These are the activations of a small neural network, seen along a few directions. Each row is one input.
Each table varies a few parts of the input and shows all the possible inputs, shuffled.
Descriptions start from the smaller parts, as in this example, which fits no table here: one of 2 separate values, together with either a single point or one of 9 places along a line or (one of 5 places around a ring, together with one of 6 places along a line).
Shared parts are said once, and a part with two or three values counts as separate values.
In the rows, 128 means zero.

Other details of the inputs vary at random and push rows far along two fixed directions, the same in every table; ignore that.

A family of inputs:
row 1: [117 120 133  86 116  89 140 119 145 137 142 130 132  97 112]
row 2: [121 144 119  99 135 124 129 106 136 116 139 103 159 129 133]
row 3: [151 104  94 232 129 141 150 145  93 125  99 175  94 124 184]
row 4: [135 141 132 110 142 128 125 112 109 117 118 100 121  96 128]
row 5: [127  77 107 181 109 103 139 134 118 121 109 181 118 126 145]
row 6: [139 135  95 169 131 126 138 130 108 108  93 136 132 139 164]
row 7: [138 137 127 109 143 120 126 131 114 110 122  95 136 101 131]
row 8: [119 157 128  87 139 131 133 114 146 130 151 109 149 130 128]
row 9: [129 132 100 155 129 134 138  98 110 110 108 144 130 131 160]
row 10: [119 116 130  91 117  89 133  96 125 123 125 131 128  94 113]
row 11: [111  93 216  93 117 180  67 203 187 186 198 125 128 201  38]
row 12: [129 161 127 109 139 126 137 125 137 128 140  98 127 115 114]
row 13: [123 157 131 104 138 122 132 102 120 113 123  89 128 108 109]
row 14: [136  88 148 208 100 175 106 193 147 168 142 200 103 203 137]
row 15: [125 157 132  88 135 130 129 113 127 126 111 105 136 126 123]
Description of these inputs: one of 3 separate values, together with either a single point or one of 4 places along a line.
- Change only the choice among 3 separate values in row 9. List by row number the other rows that result. => row 2, row 8
- List by row number the other rows that have the choice among 3 separate values in common with row 1. => row 3, row 8, row 12, row 14

A family of inputs:
row 16: [132 109 182 128 117 167  95 189 149 158 164 125 115 169  96]
row 17: [108 188 124  12 141  66 138  97 158 118 145  58 165  92  87]
row 18: [122 124 116 124 111 100 142  97 125 128 120 150 117 101 147]
row 19: [133 154 110 129 154 135 147 110 113 115 115 116 142 107 160]
row 20: [112 160 116  42 134  76 133  88 138  91 112  84 164  94 111]
row 21: [143 155  76 179 125 119 143 103  98  91  93 141 127 123 183]
row 22: [113 106 195  32 124 122  94 136 151 160 157 104 141 123  56]
row 23: [126  95 144 128 113 137 130 157 157 164 171 159 119 139 107]
row 24: [128 121 119 141 129  96 133 139 126 121 128 128 122 115 115]
row 25: [150 134 105 179 128 128 139 136 103 113  98 119 122 116 157]
row 26: [115 137 167  48 114 120 120 147 183 170 180 122 132 132  70]
row 27: [121 187 144  10 149 118 130 105 145 113 158  34 173  93 110]
row 28: [135 137 115 127 150 140 125 112 117 122 127 116 133 128 147]
row 29: [128  98 160 166 126 173 105 187 137 162 136 150 104 170 108]
row 30: [129  95 175 115 111 139 110 178 163 175 174 150 104 139  72]
row 31: [126  75 161 160 103 135 114 149 131 157 144 174  91 128 117]
row 32: [122 107 106 128 130 103 133 114 121  99 110 131 147 115 138]
row 33: [114 165 158  69 141 133 121  94 133 115 145  67 130 112  75]
row 34: [138 107 160 151 135 163  95 162 131 153 140 142 101 162 109]
row 35: [124 131  92 130 138  91 150 113 124 109 127 121 143 106 139]
row 36: [129 116  91 145 117  93 151  87  96 104  81 160 129 107 167]
row 37: [145 126 115 180 127 140 120 139 104 112 115 135 112 131 146]
row 38: [132 120 171 138 138 165 107 171 138 159 144 139 111 152 105]
row 39: [136  90  81 179 124 105 157  92  81  99  84 171 128 103 182]
row 40: [143 152  80 171 138 120 145  95  97 101  85 140 116 123 182]
row 41: [115 176 129  38 158 125 136 109 138 124 136  55 164  97 114]
row 42: [118 111 161 142 117 174 106 180 158 173 146 159 119 193 105]
row 43: [125  81 125 171 110 127 134 123 123 142 135 179 108 121 153]
row 44: [134 123 147 144 112 156 112 167 153 159 138 139 132 175 120]
row 45: [143 145  74 171 138 124 146  98  92  87 103 124 137 108 184]
row 46: [126 119 117 116 131  91 127 116 115  93 101 113 134  98 120]
row 47: [129 110 155 181 122 175 113 173 145 167 134 187 112 188 131]
row 48: [111  98 158 161 122 180 109 136 142 151 159 151 120 182  98]
row 49: [135 172 104  84 147 113 147 101 122 106 117  64 166  90 146]
row 50: [145 131  92 204 112 134 146 134 105 107  99 161 114 148 187]
row 51: [125 152  83 186 125 126 157  74  97  88  90 141 115 128 163]
- What do these inputs look like to the network? => one of 3 separate values, together with either a single point or one of 5 places around a ring or one of 6 places around a ring
- The inputs of row 31 and row 18 match in every part but the choice among 3 separate values. If row 46 is changed in the same way as row 31 into row 18, which row does it become? => row 20
- List by row number the other rows that have the choice among 3 separate values in common with row 43. => row 19, row 23, row 27, row 28, row 32, row 35, row 39, row 41, row 45, row 48, row 49

A family of inputs:
row 52: [120 116 136 164 110 149 121 134 143 143 144 163 113 168 117]
row 53: [116 102 141 156 119 153 114 130 134 144 126 172 120 173 123]
row 54: [125 168 150  87 141 139 121 116 132 124 147  75 126 112  99]
row 55: [123 106 127 149 123 150 126 150 149 152 147 163 136 168 134]
row 56: [146 165  72 146 148 110 156  78  76  72  78  92 142  81 194]
row 57: [129 156 139  77 153 140 125 131 136 134 148  76 150 111 117]
row 58: [122 100 132 154 113 154 115 141 138 141 132 168 137 178 142]
row 59: [131  86 138 160 111 118 114 169 135 136 126 157 114 145 107]
row 60: [118 136 146  76 124 102 128 106 137 127 147 101 124  95  90]
row 61: [145 154  62 146 130  65 180  82  88  87  84 127 116  47 188]
row 62: [129 122 130 156 110 144 131 154 150 159 142 170 118 163 135]
row 63: [121  79 155 142 117 134 112 136 126 144 128 168 110 139 106]
row 64: [120 125 138  66 137 103 131 122 143 136 151 102 147  93 107]
row 65: [126 111 125 163 114 136 116 163 144 135 127 158 128 180 121]
row 66: [119 120 148  63 126 108 119 113 136 127 139 103 150 103 110]
row 67: [123 156 154  76 151 143 112 110 125 125 129  81 134 117 103]
row 68: [159 139  69 237 129 130 168 126  79 104  81 160  95 108 211]
row 69: [133 165 141  86 146 125 114 143 134 116 130  69 143 122 101]
- The inputs of row 65 and row 69 match in every part but one. If row 55 is changed in the same way as row 65 into row 69, which row does it become? => row 57
- What do these inputs look like to the network? => one of 3 separate values, together with either a single point or one of 5 places around a ring
- Change only the choice among 3 separate values in row 53. List by row number the other rows that result. => row 63, row 67
